Each row below holds a small network's activations on one input, seen along a few directions.
In each table, some parts of the input vary, and every possible input appears once, in random order.
Descriptions start from the smaller parts, as in this example, which fits no table here: one of 8 places around a ring, together with either a single point or one of 9 places along a line or (one of 3 separate values, together with one of 6 places along a line).
Shared parts are said once, and a part with two or three values counts as separate values.

Table:
x1: 294  -574  511  -2  374  294  -480  692  363  225  69  -227
x2: 21  -243  489  2  160  368  7  603  228  151  -293  3
x3: 350  440  -54  -309  -104  -665  -242  278  -14  -461  -662  73
x4: -4  324  244  -166  -235  211  21  168  533  -246  -389  208
x5: 79  199  299  -8  -317  210  119  610  139  64  -222  118
x6: -189  -791  76  183  436  199  -359  -166  -220  463  681  -430
x7: -355  247  -269  54  1  138  209  -628  50  7  341  83
x8: 94  149  -553  -54  -147  -229  302  -675  -231  -227  174  104
x9: -285  103  -210  287  -151  150  248  -238  -346  348  432  -12
x10: 426  238  33  -310  -395  -253  127  89  286  -374  -551  254
x11: -394  -372  92  272  286  250  164  -265  -294  403  367  -193
x12: -39  281  -657  50  93  -674  -116  -468  -494  -354  56  18
The inputs of x3 and x1 match in every part but one. If x12 is changed in the same way as x3 into x1, which row does it become?
> x6
What is each input in this table made of?
> one of 2 separate values, together with one of 6 places along a line

Table:
x13: 417  353  52  -200  -296  -532  -137  596  -86  -328  -686  123
x14: -181  215  -204  -101  -36  -52  157  -571  103  -212  -30  102
x15: 158  -399  712  -98  127  495  -232  779  519  183  -213  -90
x16: 143  756  -64  -162  -616  -243  379  188  20  -297  -570  350
x17: 106  -166  -59  -146  306  -361  -345  -163  13  -231  -128  -123
x18: -93  -23  589  -2  -199  774  261  362  647  231  -126  169
x19: 325  173  -80  -173  78  -413  -290  284  83  -399  -401  64
x20: 19  -107  -281  -10  -121  93  263  -556  -19  1  304  59
x21: -66  -356  -59  110  349  -99  -404  -68  -188  202  421  -298
x22: 309  -467  -134  -62  226  -212  -235  -154  -112  -15  201  -190
x23: 48  571  -209  -135  -253  -111  216  -124  177  -376  -296  291
x24: -563  -105  -100  445  41  375  388  -251  -482  515  558  -79
x25: -266  -448  40  356  402  74  -106  154  -576  521  442  -324
x26: -357  3  -203  179  -8  212  85  -477  -100  205  523  -53
The inputs of x23 and x19 match in every part but one. If x20 is changed in the same way as x23 into x19, which row does it become?
> x22
What is each input in this table made of?
> one of 2 separate values, together with either a single point or one of 6 places along a line

Table:
x27: 444  200  408  -215  -290  -111  -42  692  347  -142  -671  159
x28: 342  230  460  -236  -296  73  14  560  520  -153  -633  193
x29: 293  227  355  -246  -226  -176  -240  729  323  -309  -699  123
x30: -473  -549  205  272  344  463  -173  -100  -90  481  591  -291
x31: -398  -595  171  347  440  509  -40  -116  -67  488  550  -212
x32: 346  324  341  -230  -81  -153  -222  756  383  -260  -620  118
x33: -284  -619  131  375  441  330  -104  7  -251  490  517  -259
x34: -180  539  -518  -26  -55  -309  119  -611  -149  -259  93  118
x35: -118  395  -486  -98  -151  -308  324  -646  -258  -287  -8  130
x36: -74  525  -582  -8  -52  -488  62  -495  -338  -249  57  75
x37: -331  -590  244  302  281  525  28  -134  -53  655  625  -253
x38: -309  -476  149  306  490  319  -221  39  -219  540  638  -336
x39: 399  191  347  -254  -351  163  23  632  504  -234  -528  217
x40: -423  -453  189  278  489  497  -158  -85  -35  538  671  -289
x41: -366  -581  194  206  386  510  46  -120  -141  516  559  -292
x42: 27  383  -493  16  -254  -473  246  -556  -370  -144  21  127
x43: 85  346  -602  -1  -310  -384  252  -483  -387  -232  126  149
x44: -217  -614  204  329  282  347  -36  -9  -238  658  591  -300
x45: -79  398  -430  -2  -257  -293  304  -671  -181  -155  58  169
x46: 577  -54  303  -425  -74  -102  -274  450  584  -355  -579  120
x47: -359  -572  165  300  345  285  -237  23  -274  483  557  -337
x48: -13  380  -550  -81  -148  -488  267  -530  -446  -276  -45  88
x49: -68  -837  111  159  478  354  -264  -261  -8  417  660  -382
x50: 159  116  -562  -161  -52  -497  32  -772  -101  -398  117  58
x51: 270  213  384  -192  -136  52  -58  589  513  -317  -704  234
x52: -228  438  -497  -37  -202  -343  104  -622  -202  -312  17  120
x53: -123  423  -561  -19  -199  -522  47  -507  -391  -301  -20  78
x54: 297  226  405  -338  -186  58  27  575  435  -284  -692  166
x55: 399  196  352  -318  -179  -125  -28  707  263  -273  -731  132
x56: 191  257  409  -266  -233  7  -184  598  495  -320  -661  156
x57: -48  372  -578  60  -98  -482  176  -525  -370  -304  -56  158
x58: 372  183  332  -172  -128  -132  -114  721  341  -306  -741  201
x59: -158  -652  86  317  222  440  -32  68  -255  570  694  -288
x60: -153  387  -515  42  -101  -303  233  -640  -181  -314  -20  200
x61: -253  -604  154  232  388  332  -17  4  -326  519  525  -339
x62: -21  361  -539  -19  -313  -204  310  -599  -197  -244  162  191
x63: 244  354  394  -251  -88  31  -166  624  556  -271  -584  152
x64: -272  -628  126  290  220  619  32  -57  -71  566  728  -240
x65: 501  161  294  -234  -344  -21  -34  766  331  -222  -565  184
The inputs of x41 and x54 match in every part but one. If x30 is changed in the same way as x41 into x54, which row does it become?
> x56
What is each input in this table made of?
> one of 3 separate values, together with either a single point or (one of 2 separate values, together with one of 6 places along a line)
Change only the choice among 2 separate values in x35. List by row number the other rows that result.
> x48
Change only the choice among 2 separate values in x43. List by row number the other rows that result.
> x62

Table:
x66: 345  148  13  -96  -242  -295  -90  457  -78  -167  -310  63
x67: 72  165  323  -87  -8  -29  -272  556  256  -90  -389  27
x68: -62  -652  239  112  337  480  -96  -21  187  304  381  -179
x69: -204  62  -467  23  -8  -135  8  -789  -142  -75  435  -35
x70: 5  -261  -153  198  104  -69  -68  -6  -427  318  408  -197
x71: -285  -251  132  213  367  211  -222  143  -120  306  353  -225
x72: -330  346  108  165  -405  498  573  -12  62  233  50  232
x73: 151  286  -108  -165  -82  -364  109  44  -86  -352  -533  155
x74: -233  -153  -206  141  205  -181  108  -433  -423  108  199  -122
x75: 307  -215  476  -261  -33  230  -112  372  555  -57  -327  19
x76: 233  525  -357  -243  -235  -346  61  -311  217  -527  -266  262
What is each input in this table made of?
> either a single point or (one of 2 separate values, together with one of 5 places along a line)
A walk changes only the place on the line of 5. It starts at x68 and steps to x71. List the rest of the walk in order.
> x70, x74, x69
Change only the choice among 2 separate values in x75. List by row number the other rows that result.
> x68
